A small network was trained on invented records. Each row is its activation on one of them, seen along a few directions.
After each row come some of the record's fields: W, T, D, C.
Other fields move the rows too, some of them a lot.
In the rows, zero is written as 500.
Strong random noise was added to every row along 7 fixed directions; ignore it. To show where, here is one row again and again, with new noise each time:
[307 369 553 455 579 512 537 569 448 585 383 672 598 487 375 491 397 549
 485 664 594 469]
[396 362 697 488 555 513 618 587 588 482 446 705 583 501 398 375 488 567
 516 425 515 475]
[423 428 609 413 657 488 295 665 536 599 156 694 496 681 504 757 601 354
 445 431 511 437]
[672 485 643 467 485 359 715 559 674 378 695 391 478 523 582 297 739 502
 518 334 466 620]
[770 614 536 415 503 387 644 533 737 284 461 474 415 514 627 456 769 338
 487 270 517 158]
[470 618 355 496 340 435 575 454 453 491 666 352 565 376 438 442 380 485
 457 787 504 535]
[549 590 501 408 429 464 514 555 648 402 640 519 532 545 435 422 508 419
 506 487 501 314]
[578 600 519 545 334 379 542 520 553 488 632 273 519 483 555 457 580 445
 442 534 358 781]
[453 593 474 489 481 484 372 531 483 512 570 538 496 496 448 652 447 430
 473 601 449 609]

[612 558 378 429 449 371 431 540 516 436 666 308 447 542 573 585 590 406
 444 562 513 718]
{W: w1, T: t3, D: d2, C: c1}
[628 456 467 545 463 478 721 386 555 432 503 370 406 352 564 340 590 508
 470 466 539 405]
{W: w1, T: t2, D: d1, C: c2}
[345 357 686 495 471 494 614 564 465 600 242 504 687 498 516 414 528 689
 559 498 462 561]
{W: w2, T: t1, D: d2, C: c1}
[254 484 492 602 376 550 535 521 403 573 443 666 644 368 363 610 230 631
 459 680 456 706]
{W: w2, T: t3, D: d2, C: c1}
[505 508 441 332 601 444 431 529 491 462 870 592 460 563 439 527 482 527
 575 618 642 498]
{W: w2, T: t3, D: d2, C: c1}
[482 425 621 581 520 467 449 555 511 534 431 499 504 553 535 578 600 462
 468 409 355 791]
{W: w1, T: t3, D: d2, C: c1}
[398 337 526 446 632 429 582 516 352 616 437 446 508 494 510 527 560 605
 490 606 575 753]
{W: w1, T: t3, D: d1, C: c1}
[497 411 466 408 550 506 566 519 560 450 511 471 495 496 452 399 536 514
 479 532 636 398]
{W: w1, T: t3, D: d1, C: c1}
[511 455 606 510 646 507 524 473 450 474 434 586 486 428 492 525 589 617
 604 435 513 510]
{W: w1, T: t1, D: d2, C: c1}
[749 595 570 725 437 429 721 362 563 311 485 368 356 325 680 394 611 426
 371 291 369 628]
{W: w2, T: t2, D: d1, C: c1}
[579 458 566 594 520 478 628 479 557 406 528 540 454 473 576 408 579 506
 470 401 511 681]
{W: w2, T: t1, D: d2, C: c1}
[497 428 558 621 685 420 773 464 293 587 409 485 535 445 612 520 636 590
 447 558 554 685]
{W: w2, T: t1, D: d1, C: c1}
[500 531 389 439 403 497 327 520 527 608 275 371 547 608 562 547 537 349
 459 588 439 310]
{W: w1, T: t1, D: d2, C: c1}
[507 452 554 571 411 500 619 469 567 473 511 446 492 436 484 328 489 495
 439 404 464 578]
{W: w1, T: t3, D: d1, C: c2}
[569 573 465 512 635 538 503 437 438 461 607 668 436 401 503 570 503 524
 580 505 576 341]
{W: w2, T: t1, D: d2, C: c2}
[540 783 480 697 362 477 404 475 426 508 380 476 556 465 573 749 487 331
 351 437 269 610]
{W: w2, T: t1, D: d1, C: c1}
[520 426 512 543 713 424 539 449 285 585 297 471 356 418 695 682 717 537
 472 503 603 772]
{W: w1, T: t1, D: d1, C: c2}
[455 500 418 472 532 501 469 524 423 590 495 448 498 544 471 555 475 452
 480 605 549 421]
{W: w1, T: t3, D: d1, C: c2}
[499 500 528 530 468 478 485 515 467 555 293 426 476 478 535 604 546 449
 447 467 421 520]
{W: w1, T: t3, D: d1, C: c2}
[523 526 508 584 435 595 537 416 527 416 418 539 436 409 471 463 426 492
 537 428 529 286]
{W: w1, T: t1, D: d2, C: c2}
[510 540 442 445 528 521 286 532 571 484 368 599 396 480 503 703 481 417
 494 430 534 416]
{W: w1, T: t2, D: d2, C: c2}
[400 529 310 486 687 547 405 368 290 506 334 608 453 325 527 817 398 476
 507 761 717 313]
{W: w2, T: t1, D: d2, C: c1}
[476 536 353 496 505 470 383 466 335 619 270 392 461 430 564 712 430 430
 429 766 506 609]
{W: w2, T: t2, D: d2, C: c2}
[472 569 448 509 440 527 641 356 390 499 473 442 591 270 504 536 444 705
 625 624 483 338]
{W: w2, T: t1, D: d2, C: c1}
[569 641 223 393 492 422 454 432 390 523 634 289 394 434 566 618 513 379
 469 740 573 449]
{W: w1, T: t3, D: d1, C: c2}
[525 519 675 673 581 493 746 416 392 552 364 580 518 406 579 525 623 608
 528 355 422 577]
{W: w2, T: t1, D: d1, C: c2}
[537 488 575 489 542 555 439 606 633 409 583 716 456 623 436 512 495 400
 518 307 463 424]
{W: w1, T: t3, D: d2, C: c2}
[570 524 378 443 452 527 516 427 479 430 525 419 410 343 561 532 497 507
 548 592 537 373]
{W: w1, T: t3, D: d2, C: c2}
[537 314 646 407 816 513 365 537 504 496 628 655 313 576 537 641 650 587
 599 278 518 758]
{W: w1, T: t2, D: d1, C: c1}
[496 445 244 417 660 471 512 395 289 593 564 412 365 439 511 584 474 464
 472 807 757 474]
{W: w1, T: t3, D: d1, C: c2}
[567 526 368 553 506 361 600 427 363 596 323 206 399 372 708 610 660 424
 399 639 527 667]
{W: w1, T: t2, D: d1, C: c2}
[343 439 589 633 275 610 459 454 517 672 356 455 662 593 363 184 271 471
 388 527 395 454]
{W: w2, T: t1, D: d1, C: c2}
[472 640 434 535 335 540 390 414 455 440 593 433 469 344 453 628 353 522
 478 548 369 579]
{W: w1, T: t3, D: d1, C: c1}
[523 580 560 613 469 531 340 538 540 410 510 589 478 567 515 602 422 373
 446 399 416 577]
{W: w2, T: t1, D: d2, C: c1}

Which values does each new row have?
[404 513 482 472 627 623 415 548 479 476 832 778 473 531 312 507 299 516
 507 579 603 435]
{W: w2, T: t2, D: d1, C: c2}
[661 598 415 420 462 496 416 535 705 316 683 545 453 601 476 513 517 337
 474 419 569 246]
{W: w2, T: t3, D: d2, C: c1}
[369 493 556 496 405 641 462 539 559 539 492 590 625 566 335 330 321 512
 547 438 449 170]
{W: w1, T: t1, D: d1, C: c2}
[663 641 344 526 236 398 440 445 491 468 449  88 475 443 652 569 603 367
 391 602 367 721]
{W: w1, T: t3, D: d2, C: c1}
[535 349 727 461 671 423 762 564 570 471 628 577 522 539 568 316 704 614
 541 266 521 679]
{W: w2, T: t3, D: d1, C: c1}
[424 594 462 312 541 532 105 678 590 571 745 564 514 826 363 698 482 423
 543 473 416 537]
{W: w1, T: t2, D: d1, C: c1}
[568 460 548 478 566 446 618 566 526 394 586 533 420 440 570 543 645 571
 507 492 556 743]
{W: w2, T: t3, D: d2, C: c1}
[396 418 431 334 596 440 634 562 436 513 566 583 567 507 422 454 466 586
 534 644 706 308]
{W: w1, T: t3, D: d1, C: c1}
[490 373 650 641 440 555 643 399 594 416 309 605 471 324 532 434 478 614
 479 347 423 613]
{W: w2, T: t2, D: d2, C: c1}
[323 505 569 576 544 580 306 593 417 664 331 678 570 579 447 749 384 444
 423 477 432 586]
{W: w2, T: t3, D: d1, C: c2}
[570 592 434 571 573 435 560 473 445 489 683 456 519 500 561 478 548 471
 438 544 503 602]
{W: w2, T: t1, D: d1, C: c1}
[560 533 633 450 622 504 524 474 524 513 670 499 537 647 500 432 625 569
 622 331 463 395]
{W: w2, T: t1, D: d1, C: c1}
[371 321 655 308 727 516 288 699 484 715 310 642 652 805 475 580 602 542
 596 431 579 419]
{W: w2, T: t1, D: d2, C: c1}
[478 543 352 385 457 481 533 489 484 436 844 432 469 412 455 502 426 652
 577 746 594 632]
{W: w2, T: t2, D: d2, C: c1}
[516 572 482 464 432 539 525 460 633 370 538 643 521 475 439 471 429 416
 505 407 525 254]
{W: w2, T: t3, D: d2, C: c1}
[601 516 524 614 524 471 692 399 508 326 539 514 425 254 543 482 534 549
 515 424 484 579]
{W: w1, T: t3, D: d2, C: c1}
[307 290 559 443 515 589 516 505 440 534 464 593 578 425 339 421 349 697
 571 656 573 578]
{W: w1, T: t3, D: d2, C: c1}
